These are the activations of a small neural network, seen along a few directions. Each row is one input.
In each table, some parts of the input vary, and every possible input appears once, in random order.
A made-up example of a description, with smaller parts first: one of 8 places around a ring, together with either a single point or one of 9 places along a line or (one of 2 separate values, together with one of 6 places along a line).
Shared parts are said once, and a part with two or three values counts as separate values.
In the rows, 128 means zero.

Table:
row 1: [ 98 131 129  77 114 127 132 192 140 166 182 111 209  74  88 160 156]
row 2: [ 56 150 188 128  99 130 174 160 114 134 173 152  68 112 128 160 126]
row 3: [143 186  97  84 171 120 118  51  90 139  21 121 100 118 119 125  77]
row 4: [141  73 106 146 107 119  63 115 158 106 117 132 236 139 134  82 129]
row 5: [193  94 133 188  91 115  90 159 179  96 121 137 175 153 127 107 152]
row 6: [150 151  85  78 203 118 124  27  90 126  51 101  63 132 136 120  75]
row 7: [146 144 154 122  96 127 165 233 152 139 183 114 135 104  73 162 174]
row 8: [148  69 114 194 115 147 102 122 142 102 160 137 138 169 165 101 157]
row 9: [103 112 137 131 126 161 169 191 115 151 223 122 103 131 117 160 184]
row 10: [124 187 110  64 193 123 158  56  96 172  60 113  73 122 129 114  78]
row 11: [106 110 155 196  92 120 112 102 132  76 118 168 109 154 191 116  99]
- Describe the family of inputs behind these rows. => either one of 3 separate values or (one of 2 separate values, together with one of 4 places along a line)

Table:
row 12: [140  93 181 177  47 136 127 223 170 115 195 138 172 132 117 148 171]
row 13: [ 97 131 137 117 146 140 147 119  98 122 136 116  56 125 131 153 129]
row 14: [150 139 119 118 122 111 111 129 135 121  68 118 143 123  99 113 127]
row 15: [154 150 134 162 126 135 129 120 120 133  98 139  97 152 145 110 136]
row 16: [181 132 116 134 147 108 123 118 159 129 106 113 108 138 127 123 134]
row 17: [140 124  96 165 151 154 119 104 115 126 131 135 127 163 154 115 113]
row 18: [103 165 111  80 132 125 139 121 116 145 114 106 133  89 123 154 106]
row 19: [ 74 149 140  97 144 126 168 122 127 146 129 119 107 114 124 126 100]
row 20: [106 148 150 133 120 106 153 116 140 114 100 141 117 126 136 107  83]
row 21: [109 108 161 147  94 137 142 242 144 135 225 137 169 119 104 164 183]
row 22: [165 135 108 100 176 130 142 134 122 156 144 101 100 122 104 142 125]
row 23: [171 104  95 124 165 135 104 101 148 123 136 114 137 149 137 116 128]
row 24: [ 87 110 137 123 129 119 128  92 129 133 116 147 148 141 154 105 102]
row 25: [142 115 114 110 138 132  91  96 124 124 100 124 177 135 109 106 135]
row 26: [128 127 146 144 114 113 142 109 111  86 105 135  69 137 145 128 124]
row 27: [109  94 112 133 128 132 125  94 108  90 127 142  97 154 159 129 121]
row 28: [117  69 144 170  57 144 100 210 159 113 219 137 182 117 130 110 188]
row 29: [117 130 116 117 134 118 101  86 121 129 104 140 174 108 152 130 111]
row 30: [135 166 139 124 118 103 109 106 126 129  86 146 143  95 135 134 102]
row 31: [130 151 120 132 156 154 158 124 103 162 133 119  93 133 127 133 137]
row 32: [134 150 111  82 146 129 129 124 112 155 114 120 140 116  75 142 132]
- Describe the family of inputs behind these rows. => one of 3 separate values, together with either a single point or one of 6 places around a ring
- The inputs of row 18 and row 30 match in every part but the choice among 3 separate values. If row 19 is changed in the same way as row 18 into row 30, which row does it become? => row 20
- A walk changes only the place on the ring of 6. It starts at row 29 and steps to row 24. List the rest of the walk in order. => row 27, row 17, row 23, row 25

Table:
row 33: [109 204 140  95 147 118 159  79 112 168  58 142  96 115 138 104  70]
row 34: [141 106  97 163 166 159 144  94  99 117 152 123  65 171 183 127 136]
row 35: [112  94 163 147  79 120 112 184 166 119 186 129 180 100 122 155 150]
row 36: [ 77 166 117  62 147 111 121  76  92 136  71 122 151  92 130 121  61]
row 37: [130 124 148 172  83 144 133 219 133 114 182 139 146 122 109 153 176]
row 38: [210 152  53  35 195 129 112 127 137 195  96  61 195  88  50 133 154]
row 39: [131  93  95 148 130 115  58  56 127  84  72 147 194 148 162  94  95]
row 40: [116 119 143 156  60 128 122 200 145 116 171 141 170 100 114 162 172]
row 41: [108  87 154 151  93 122 131 185 171 122 203 127 159 115 126 124 162]
row 42: [191 102 112 154 146 107 101  70 132  77  78 117  73 159 145 105 103]
row 43: [112  88 164 143 102 132 141 196 153 144 208 145 162 149 130 122 170]
row 44: [121 190 140  78 166 104 167  93 103 125  75 120  41 113 118 160  77]
row 45: [168 123 109 174 136 129  91  61 141 120  46 145 134 172 167  74 107]
row 46: [ 69 161 130  78 180 152 173  80  61 160 131 125  13 127 123 155 116]
row 47: [125 112 155 163  89 149 153 200 149 124 193 138 140 150 105 130 172]
- Describe the family of inputs behind these rows. => either a single point or one of 6 places around a ring or (one of 2 separate values, together with one of 4 places along a line)
- A walk changes only the place on the ring of 6. It starts at row 47 and steps to row 43. List the rest of the walk in order. => row 41, row 35, row 40, row 37
- A walk changes only the place on the line of 4. It starts at row 46 and steps to row 44. List the rest of the walk in order. => row 33, row 36

Table:
row 48: [104  81 152 169  80 140 130 203 148 117 218 144 163 134 132 138 180]
row 49: [128 101 147 135  89 129 131 216 165 135 210 124 192 107  96 147 178]
row 50: [108 123 118 123 139 125 110  87 103 107 106 131 115 126 149 138 103]
row 51: [107 160 151 111 127 112 150 110 129 144 105 141 106 120 137 116  96]
row 52: [128 131 115 124 163 148 147 112 103 133 138 120  74 145 129 137 136]
row 53: [113 158 124  82 144 125 144 115 118 167 104 117 134 107 120 125 111]
row 54: [146 147 135 126 142 128 154 132 119 131 119 121  68 136 125 142 128]
row 55: [161 120 121 164 119 122 107 107 145 105  89 138 139 154 145  98 117]
row 56: [127 140 110  89 144 112 113 101 119 125  96 112 137 101 112 136 106]
row 57: [121 144 134 128 124 109 116 100 121 100  93 136 109 116 132 133  94]
row 58: [170 118  98 129 141 126  96 111 138 133  92 115 169 134 128 104 128]
row 59: [149  96 108 160 136 135  98  88 132 109 108 135 144 163 158  97 122]
row 60: [ 89 146 133 108 147 135 144  95 108 147 120 139 112 132 141 116 103]
row 61: [118 102 170 177  63 135 131 215 163 115 199 144 159 124 115 145 175]
row 62: [150 151 105  95 161 139 148 127 109 152 123 105  98 121 100 147 142]
- Describe the family of inputs behind these rows. => one of 3 separate values, together with either a single point or one of 4 places along a line
- The inputs of row 55 and row 59 match in every part but the choice among 3 separate values. If row 54 is changed in the same way as row 55 into row 59, which row does it become? => row 52
- Which other rows agree with row 53 in the choice among 3 separate values? List them by row number. => row 49, row 56, row 58, row 62

Table:
row 63: [142 155 119  63 156 122 153 148 127 164 126  90 115  97  72 147 138]
row 64: [144 130  96 136 128 123  77  83 122 108  59 134 179 128 138 112 104]
row 65: [193 108  99 127 153 109  82  87 147 112  69 115 159 150 125  95 111]
row 66: [122 122 127 161 133 126 112  74 111  85  83 144 103 163 169  87  80]
row 67: [151 107 107 166 145 134 105  65 122 106  90 135  80 164 158 101 124]
row 68: [186 113  89 156 153 127 104  92 135 116  96 125 132 159 157  97 127]
row 69: [119 127 126 139 123 105  99  61 135  94  70 138 140 125 168 111  71]
row 70: [126  94 158 182  66 135 120 188 181 145 173 156 207 146 140  91 170]
row 71: [109  35 124 169  92 142  95 188 152 100 237 133 208 137 137 134 193]
row 72: [ 77 167 158  93 146 132 179 139  91 150 143 139  70 126 125 145 109]
row 73: [140 161 117  94 154 146 177 153 109 165 162 104  92 113 107 158 144]
row 74: [ 78 170 156  69 136 112 156 123 110 161 127 124 102  81 122 155  93]
row 75: [138 103 177 194  39 122 137 249 174  88 207 145 148 118 104 165 189]
row 76: [102 155 142 102 157 153 180 135  98 163 154 119  49 128 116 167 143]
row 77: [ 95 174 124  69 138 133 144 134 103 163 122 119 136  85  82 153 124]
- Describe the family of inputs behind these rows. => either one of 3 separate values or (one of 2 separate values, together with one of 6 places around a ring)
